5	87	7	55	-74	-43	-39 -> 87

1	32	-49	25	28	-33	9
2	7	3	26	-4	-33	88
-4	6	6	22	-3	-31	88
-> 6

19	-47	35	81	75	46	31 -> -47

37	73	52	62
55	60	45	60
-> 60

-78	-19	0	-26	-12 -> -19

20	78	20	0	1 -> 78

-24	64	29	22	33	15 -> 64
---
array([ 89,  18,   4,  52,   9, -40]) value 52
array([-32,  -3,  68,   3,  74, -35]) value 3
array([  9, -44,  -3,  63, -19,  66]) value 63
array([ -1,  26,  -7, -18,  73,  15]) value -18
array([ 45, -66,  44, -65, -71,  48]) value -65
array([  4, -74, -64, -35, -38, -23]) value -35
array([ 84,  18,  67, -11, -13,   3]) value -11
array([-70,  32,  12,  64,  11,  -7]) value 64
---
[ 10  70  12 -45  54] Out: -45

[[ -4   0  -1   1   5  -4]
 [-78  -9 -19  29  24 -31]] Out: 5

[-67   1  45  12] Out: 45

[ 17  28 -17 -80 -82] Out: -80

[ 19 -32  28 -30 -50  64] Out: -50

[ 24  22 -66  -3 -43  13] Out: -43

[ 72  41 -78 -40  57] Out: -40

[[ 59 -36 -37  40   1]
 [ 65 -37 -48  55   3]
 [ 41 -12 -33  31  38]] Out: 40

[  3 -38 -20  -5  18 -77  13] Out: -77
---
((140, 769, 363, 637), (60, 409, 210, 6), (88, 209, 337, 4)) 409
((208, -352, -912, 740), (123, -396, 374, -201)) -396
((21, -27, -33, 27), (12, -21, -21, 8), (3, 17, -40, -23)) -21
((196, 101, 74, 30), (184, 90, 51, 159)) 90
((2, -10, 10, 5), (34, -3, 39, -27)) -3
((777, 133, 607, 508), (657, 290, 617, 500), (724, 676, 480, 417)) 290
---
[ 42 -82 -78  18 -70] ==> -70
[ 20   2 -68  78  36] ==> 20
[-18  89  11  25 -88] ==> 11
[  3  72  48 -47 -30] ==> 3
[  6 -89  34 -10 -15] ==> -10
[-11  80   0 -21 -58] ==> -11
[ -7  -3  84 -30  67] ==> -3
[-21 -18  88  -6  19] ==> -6
---
(-130, -695, -914, -96, -517, 310, 619) → -96, 619
(77, 104, 195, 39, 158) → 195, 195
(550, 995, 185, 578, 106, 673, 215) → 578, 995
(408, 120, 530, 757, 627, 228, 57) → 757, 757
((6941, 7426, 8111, 5343, 3168, 4392, 8125), (7798, 1757, 5059, 1698, 1546, 3627, 7836), (1451, 2750, 1588, 5798, 8075, 8167, 3316)) → 1698, 8167
(682, 511, 792, 444, 689, 592, 245) → 444, 792
(143, 59, 196, 70, 107) → 196, 196
((139, 92, 124, 152, 86, 155, 132), (77, 155, 145, 129, 104, 139, 167), (93, 155, 166, 58, 129, 186, 236)) → 129, 236
((162, 129, 82, 202, 179, 91, 111), (223, 63, 182, 188, 55, 215, 120), (148, 140, 121, 123, 198, 159, 136)) → 188, 223
---
[[ 24  13 -32   3 -88 -43]
 [  3   2  -3  -3  -9  -4]
 [ -8   0   9   7  -1  -4]]	3

[[  1   3 -23  25 -40  60 -62]
 [ -5  -6   0  -4 -11   5  -2]
 [-77  -1  41  61  54 -75 -31]]	-5

[[ 87  16   3  54   2  41]
 [ 28   8  -8  25   0 -16]
 [  1  -1   1   2   2   4]]	28

[[ 25 -64  28 -29]
 [ 25  49 -41 -39]
 [ 25  58 -20  44]]	25

[[  4 -20   0  -1  16   8]
 [ 24  29  29   8  24  20]
 [ 25   2 -69  11 -89 -20]]	24

[[ 26  78  62  23  42 -25  69]
 [-45 -13 -58 -50 -45  30 -65]
 [ -2 -15 -49   4 -22  11 -72]]	-45
---
[[-0.88 -0.73  0.72 -0.11  0.34 -0.02  2.25]
 [ 0.56  0.67 -1.23  0.84 -0.34 -0.16  1.22]]: -0.34

[-0.2  0.3  0.0  1.1  0.0 -1.4 -0.2]: 0.0

[[  2.93   2.64  11.28   5.52  -9.11]
 [-13.25  -0.82  -3.68   6.70 -12.55]]: -3.68

[-10.44   9.99   5.12   1.23]: 9.99

[[ 0.079 -0.031  0.153 -0.138]
 [ 0.001  0.191  0.141  0.182]]: 0.191

[  89.9  131.8 -142.3 -108.3]: 131.8
